A small network was shown many inputs. Here are its activations along a few directions, one row for each input.
Each table varies a few parts of the input and shows all the possible inputs, shuffled.
Descriptions start from the smaller parts, as in this example, which fits no table here: one of 8 places around a ring, together with either a single point or one of 11 places along a line or (one of 2 separate values, together with one of 6 places along a line).
Shared parts are said once, and a part with two or three values counts as separate values.

Other details of the inputs vary at random and push rows far along two fixed directions, the same in every table; ignore that.
To show where, the next rows are all for the same input, with only those details redrawn:
[  8 -20  -8  -6   9 -15  -6   0 -10  18   6]
[-41  26  34   3  27  -9   7   9  39  -4 -14]
[-29   8  14  -3  22 -20   3   8  23  13  -8]
[-7  2 16  2 15 -1 -2  1  9 -1 -1]
[-37  20  28   1  25 -12   5   9  34   1 -12]
[-17 -12 -10 -11  17 -35  -1   7   7  33  -2]
[ 36 -24   2   4   1  17 -11  -8 -25  -7  16]
[ 19   2  32  13   8  34  -6  -7  -4 -31   7]

Table:
R1: [-23  21  -8  -4   6 -21   8  15   9  30 -10]
R2: [-36  13  23   0  21 -17   1   8  28   7 -12]
R3: [ -1  14  21  10   2  23   3  -5  21 -30   0]
R4: [-42  32  18   5  24  -6  11   8  43 -13 -19]
R5: [-23   1 -18  -9  14 -31   4   2  17  22  -9]
R6: [-43  18   7 -10   7 -25   5   5  37   1 -12]
R7: [ 19 -36 -40 -12 -11 -39  -4  -3 -13  34   7]
R8: [  7  22   8  12  -1  22   3   9  -6 -10   0]
R9: [ 34 -11   3   3 -16  16  -7 -12 -13 -28  10]
R10: [ 14   4  36   6   4  32 -11  -6  -7 -37   7]
R11: [-10  20  22   3   5  23  -5  -7  12 -37  -6]
R12: [ 17 -26 -30 -10  -6 -29   1  -2  -5  22   6]
R13: [ 48 -13 -25   4 -17   9  -8   1 -40  16  13]
R14: [ 31 -10 -10   7 -16  18  -7   2 -35   9  13]
R15: [  4 -14 -24  -4   6 -13   0  -1  -5   8   1]
R16: [-45  25  14   2  18 -12   5   4  38  -3 -21]
R17: [  8 -29 -38 -12   0 -21   1   0 -14  24   3]
R18: [ 15  13  30  18  -4  44   1 -11  12 -48   5]
R19: [ 22   0  16  16 -10  34  -5 -12   1 -35   7]
R20: [ 13  11  32  11 -10  36   1  -1 -16 -15   7]
R21: [  8   9  27  14  -4  45  -1 -11   4 -43  -2]
R22: [ -1   4  -9  -2  -1  -6   4  11 -10  23   3]
R23: [-38  17   4  -3  17 -11  12  10  33   0 -16]
R24: [ 25 -46 -49 -19 -15 -45  -8  -4 -24  39   9]
R25: [-17   0  -1  -5   2  -3  -2  -1   8  -2 -10]
R26: [-28  11   3 -11   5 -31   6   5  30   3 -12]
R27: [ 17 -43 -53 -16 -13 -41  -7  -4 -20  45  11]
R28: [ 36 -24   2   4   1  17 -11  -8 -25  -7  16]
R29: [  2   1  28   5   9  14 -10  -2   1 -19   1]
R30: [-23   0  -8 -19  -1 -35   7  12  -7  45   0]
R31: [ 21  -2 -15   4 -13   7  -6   3 -26  15   5]
R32: [-20  -6 -30 -11  14 -36   5   6  11  25  -7]
R33: [ 19 -27 -32  -9  -6 -31   1  -3  -7  25   7]
R34: [ -8  37  27   8  -4  25   0   8   2 -20  -5]
R35: [-31  28  21   7  17 -12  16   8  46 -15 -15]
R36: [-37  30  20   3  13  -2  18  14  18   9  -9]
R37: [ 11   0 -25  -9 -11 -22  -5  10 -23  32   2]
R38: [ 33 -17 -11   1 -14  18   0  -4 -40  15  17]
R39: [ -7  10  18   8   1  26   0  -5  12 -26  -8]
R40: [  6   1   9   2 -10  16   1   1 -23   7   6]
R41: [ 21 -11  -3   8  -4  19  -9 -13 -13 -16   5]
R42: [ 43 -44 -41  -8 -14   1  -8 -12 -38  15  16]
R43: [-26  35  11   7   6 -11   7  16  19  15 -17]
R44: [-16  -9 -23  -9   8 -24   7   6   9  20  -6]
R45: [-23  -5 -14  -8   4 -21   3   1  12  19 -11]
R46: [ 16   8  14   3 -13  33  -2  -2 -26 -13  11]
R47: [-34  10   3  -4   5 -23   3   3  30   6 -11]
R48: [-33  18   8   0  11 -16  11   4  39   1 -10]
R49: [-32   8  -2  -7  12 -16   9   4  25  10 -14]
R50: [  2   1   7   4   1  16  -8  -9  -1 -21  -3]
R51: [ -6  -4  -9 -13  -8 -12   4   5 -23  30   5]
R52: [ 12 -20 -23  -8  -5 -20   7   8 -28  40  13]
R53: [-47  23  14  -3  17 -15   3   3  35  -5 -22]
R54: [-42  31  18   1   8  -6  12  14  22  16 -14]
R55: [  1  -7  -4  -4  -6 -10   5   5 -16  33   6]
R56: [-14   2  -4  -8  -2 -16   0  -1  13   0  -1]
R57: [ 16 -15 -10   3 -10   3  -5  -9  -6  -4   7]
R58: [ 40 -20 -12   7  -9  11  -2  -7 -14 -16  14]
R59: [ 30  -6  12   4 -14  21  -5 -12  -7 -36   8]
R60: [ 18  -2  15  10 -11  31  -8 -11  -2 -35   6]
R61: [ 20   6  27  15  -9  31  -4 -10   6 -44   1]
R62: [ 15  14  27  20  -1  44   3  -7  12 -51   5]
R63: [ 36 -11   0  12  -8  21   1  -8  -8 -28  12]
R64: [ 18  -7   8   0 -10  31  -7 -13 -15 -31   5]
R65: [ -6 -12  -7  -5  16 -24   1   8   2  17   1]
R66: [ 21 -18  -5   0 -11  21  -8 -12 -19 -17   4]
R67: [  7  18  32  16  -7  44   4  -2 -12 -19   4]
R68: [ 50 -50 -52 -11 -13  -9 -14 -14 -46  21  20]
R69: [ 36 -15   3  12 -15  21  -5 -13 -11 -25   9]
R70: [ 30 -14  -7   5  -4  22  -7 -14 -18 -18   9]
R71: [ 23 -15   0   4 -12  27  -9 -12 -19 -22   5]
R72: [ 22 -16 -44  -7  -7 -30  -1  11 -30  44   7]
R73: [-30  22   5  -3   8 -11  12  12  13  23  -8]
R74: [  8  -7  -6  -1  -1 -11   5  -3   9   0   1]
R75: [-25  -8 -25 -11   9 -39   0   1   9  31 -11]
R76: [ 21  -7 -15   3  -6   6   0   9 -28  12  11]
R77: [-13  -8 -16  -6   1 -39   4   1  16  24  -7]
R78: [-7 -4 -8 -5  3 -1  2 -1  7  2 -5]
R79: [ -8 -14 -29  -9   3 -32   5   6   9  23   2]
R80: [-13 -11 -15 -11  -2 -39   1   1  12  19  -7]
R81: [  7  11   6   7  -1  21   7   6 -13  -3   6]
R82: [-36  26  22  -1  10 -11  17  13  22  20  -9]
R83: [ -7 -15 -30  -9   3 -35   5   5   9  24   2]
R84: [-54  32  22  -6  14  -8   8   5  42 -13 -23]
R85: [  8  -2  -3  -2  -2   9  -9 -11  -9 -17   2]
R86: [ 22 -13  -9  -5  -8  13 -12 -13 -21 -18   7]
R87: [  8 -32 -35 -14 -12 -32  -7  -4 -13  27   6]
R88: [ 12  24  24  15 -10  38  -6   2 -12 -23   0]
R89: [ 25   0   6   7 -15  27  -8   3 -31  -7  10]
R90: [  2  31  23  13  -5  22  -2   8  -1 -13  -8]
R91: [-11  33  32   7  -2  25   2  10   2 -20  -3]
R92: [ 24  -7   7   3 -14  26  -8 -13 -10 -33  11]
R93: [-32  -2 -16 -12  10 -37  -3   2  14  23 -14]
R94: [  9  17  26  11  -9  41  -1   0 -15 -21   5]
R95: [-16  21  28   2   3  28   0  -4  17 -38  -9]
Question: The inputs of R33 and R35 match in every part but one. If R73 is changed in the same way as R33 into R35, which row does it become?
Answer: R81
Question: The inputs of R85 and R93 match in every part but one. If R59 is changed in the same way as R85 into R93, which row does it become?
Answer: R80
Question: The inputs of R29 and R10 match in every part but one. If R66 is changed in the same way as R29 into R10, which row does it become?
Answer: R64
Question: What do these inputs look like to the network?
Answer: one of 5 places along a line, together with either a single point or one of 6 places along a line or (one of 3 separate values, together with one of 4 places along a line)
Question: Change only the place on the line of 4 in R33. List by row number the other rows that result.
Answer: R5, R42, R48
Question: Change only the choice among 3 separate values in R80. List by row number the other rows that result.
Answer: R24, R61
Question: Change only the place on the line of 6 in R13. List by row number the other rows that result.
Answer: R1, R22, R38, R73, R82

Table:
R96: [-37   4  10  -9  10 -18  13  -3  34   2 -11]
R97: [ 23 -16  -5  -5 -16  15   3  -9 -28   9  12]
R98: [ 15  -3  30  14   2  18   6  -8  13 -31  -2]
R99: [ 10 -32 -45 -15  10 -51  -4   1  -1  50  -1]
R100: [-33  21   9   6   8   1  10   8  14  16 -18]
R101: [ -5   3   1  -1  12 -20 -13  -4  12   4  -2]
R102: [ -4   9  25  -5 -11  23   1   1  -3 -12   3]
R103: [-20  26  10   5  14 -13   9  15  18  19 -11]
R104: [-18  20 -50  -9 -35 -48  16  15  21  32 -16]
R105: [ 18 -28 -20  -5  -8   2 -20 -17 -26   3   5]
R106: [-37   6   0   0  16 -14   8  -1  31  12 -23]
R107: [ 25  -8 -22  -8 -10   5 -12  -3 -43   7   9]
R108: [-25   0 -12  -9  10 -52  19  18  12  52  -1]
R109: [-11 -18 -40 -19  13 -36   6   2   2  26 -10]
R110: [ 24  -3 -18   5  -2  20   5   4 -30  -2  12]
R111: [  8   5  21  10  10  13  -9   1  15 -27   0]
R112: [ -1  18  12   1   0  25  -1  10  -8 -18  -6]
R113: [ -4  11   8  -1  10  14 -10  -9   4 -34  -6]
R114: [ 24 -42 -17 -16 -17  -1 -12 -12 -23  -1  16]
R115: [ 34 -22  -2  -4 -18  -2  -6   7 -32  12  14]
R116: [ 29 -34 -30 -16 -19 -38 -10   1 -44  47  17]
R117: [ -2   5  29  -1  -5  24  -8 -18   6 -40   6]
R118: [ -8 -18  -9  -5   1  -3 -10  -3  -1   3  -9]
R119: [-32  36  41  -1  -1  17   4  -2  16 -18  -4]
R120: [-25  27  29   3   4  19  16   3  19  -9   2]
R121: [ -4   7 -15  -4   4  -5   8   9 -12  14  -7]
R122: [ 34   6  19  14  -7  36 -11   4 -21 -20  12]
R123: [11  3 -8 10  6 -1  2 10 -7 16 12]
R124: [ 27 -28 -23  -9  -3   7 -12  -4 -25 -16   6]
R125: [-32   1   4  -7  11 -13  12  -2  31   2   1]
R126: [ -4  22  27  13  -5  39  -9  -6  -9 -19  -4]
R127: [ 20  -1  14  11 -13  44 -10  -3 -27 -18   3]
R128: [  5  -5 -10   4  17 -11   2   1  16   8   5]
R129: [ -1  19  20  21   3  41   6   0  -4 -17   3]
R130: [ -2   8  -6  -3   3 -21  -9   7  -8  28   3]
R131: [ 28 -20 -27   2   5  13  -2  -8 -18 -15  13]
R132: [-23  28 -28   1 -23 -28  10   0  46 -12 -21]
R133: [ 42 -19  14  19  -2  27   1 -12  -7 -32  19]
R134: [ 21 -25 -19  10   0  18  -5 -13 -17  -4  10]
R135: [-29   3  14  -8  10 -40  -1   2  26   7  -9]
R136: [-25   8  32   2   9 -15   4   7  35 -16 -13]
R137: [-14  26  38   9   6   7  15  10  20  -6 -10]
Question: The inputs of R97 and R96 match in every part but one. If R103 is changed in the same way as R97 into R96, which row does it become?
Answer: R99
Question: The inputs of R105 and R126 match in every part but one. If R132 is changed in the same way as R105 into R126, which row does it become?
Answer: R104
Question: What do these inputs look like to the network?
Answer: one of 2 separate values, together with either a single point or (one of 4 places along a line, together with one of 5 places around a ring)
Question: Change only the choice among 2 separate values in R107. List by row number the other rows that result.
Answer: R113

Table:
R138: [ -1 -22 -18 -17  -2 -31  -5  -2  -7  24   6]
R139: [-22  -7 -23 -13  -3 -32   0  -1   7  22  -7]
R140: [-26  16   7  -1   5  -2   3   1  25 -14 -16]
R141: [ 24  -6 -11   2 -13   6  -4   1 -28  11   8]
R142: [-36  25  22   1  14  -6   7  13  21   8 -12]
R143: [-24  19  31   4  11  -2   9   3  30 -16  -8]
R144: [ -5  22  16   9  -1  26   7   2   3 -18  -3]
R145: [ 30 -25  -6   4  -5   7  -3  -7 -15  -2  12]
R146: [ -9  12  15   1  -5  12  -1  -5  11 -20  -5]
R147: [ 28   3   4  10 -13  29  -2  -2 -25 -13  10]
R148: [ 24  13  18  15 -11  34  -4   0 -18 -20   6]
R149: [-8 15  3  2 -2  6  6  5  1  3 -4]
R150: [ -3 -22 -35 -17  -8 -50   3   6  -4  41   1]
R151: [ 24  -4  10   7  -5  24  -8  -1 -23  -5  10]
R152: [-6  7 11  2  5 13  2  3 -2  0  0]
R153: [ 25 -15  -8  -2 -18   6  -7  -8 -17  -7  11]
R154: [-7 12 16  3  5  2 -1  9 -1  6 -2]
R155: [  7 -18 -17  -7   7 -12  -5  -6  -3   5   0]
R156: [-10  -4  -7  -1  14 -17   1   3  15   3  -2]
R157: [ 17 -13   4   4  -1  23  -8 -11 -10 -26   2]
R158: [-13  -3   5  -9   4  -9  -3  -4   7   1  -4]
R159: [ 22  -8 -15   0 -12   7  -2   0 -27  10   9]
R160: [-6  6 -6  2  5 -7  3  4 18 -7 -3]
R161: [  3 -33 -42 -13   8 -50   1   1  -5  46   5]
R162: [-34  12  15  -2  11  -5   0  -3  25 -10 -12]
R163: [ -9   6  -9   1   5 -17   7   2  19   8  -5]
R164: [ 38 -21 -14   5 -15   9  -3  -7 -18  -3  12]
R165: [ 22   0  16  10  -3  41  -2  -7 -19 -23   9]
R166: [-23  24  14   4  10   5   5   2  32 -21 -15]
R167: [-23  10   6  -4  11  -9   5  10   8  17  -5]
Question: The inputs of R165 and R144 match in every part but one. If R143 is changed in the same way as R165 into R144, which row does it become?
Answer: R150
Question: What do these inputs look like to the network?
Answer: one of 2 separate values, together with either one of 6 places along a line or one of 9 places around a ring
Question: Change only the place on the line of 6 in R152. List by row number the other rows that result.
Answer: R142, R151, R154, R165, R167
Question: Change only the place on the line of 6 in R141. List by row number the other rows that result.
Answer: R144, R147, R148, R149, R159

Table:
R168: [ 23 -43   0  -7   9  -5 -11 -10 -23  10  15]
R169: [ 18   1  17  11 -11  24  -3 -10   4 -33   6]
R170: [-22  31  28   5   1  23   6   3  12 -18  -9]
R171: [-13  20  20  13  14  15   4  -2  33 -30 -11]
R172: [ 21   5   8   9 -11  15  -1   6 -14  -4   8]
R173: [ 33 -27 -23  -4 -11 -13  -6  -5 -15   5  12]
R174: [-33  24   9  -6  -1 -15   4  10  11  14 -12]
R175: [ -9 -16 -33 -11   5 -48   6   4  12  34  -1]
R176: [ -1 -18   7  -9  16 -12  -6   4 -19  28  10]
R177: [ 24 -16  -6  -3 -16   7 -11 -13 -17 -16   6]
R178: [-16  26  11   8  10   5   7   9  16   0 -10]
R179: [ 11  -4   2   3  -2  24  -8 -11  -3 -32   2]
R180: [-20  12  -8  -7   3  -7   2   7   1  14  -9]
R181: [ 16  -9 -17   1  -5   9  -1   1 -23   9   5]
R182: [-24  23   5   2   8 -14  15  15  17  17  -8]
R183: [ -2  -3   2  -3  -6   8  -3 -10   6 -18  -2]
R184: [-22   5 -12 -10  -4 -33   7  13   4  38  -4]
R185: [ 15 -12  -9   6   0  16  -2 -10  -3 -20   3]
Question: The inputs of R185 and R181 match in every part but one. If R169 is changed in the same way as R185 into R181, which row does it become?
Answer: R184
Question: What do these inputs look like to the network?
Answer: one of 2 separate values, together with either a single point or one of 8 places around a ring
Question: Change only the choice among 2 separate values in R171. List by row number the other rows that result.
Answer: R178
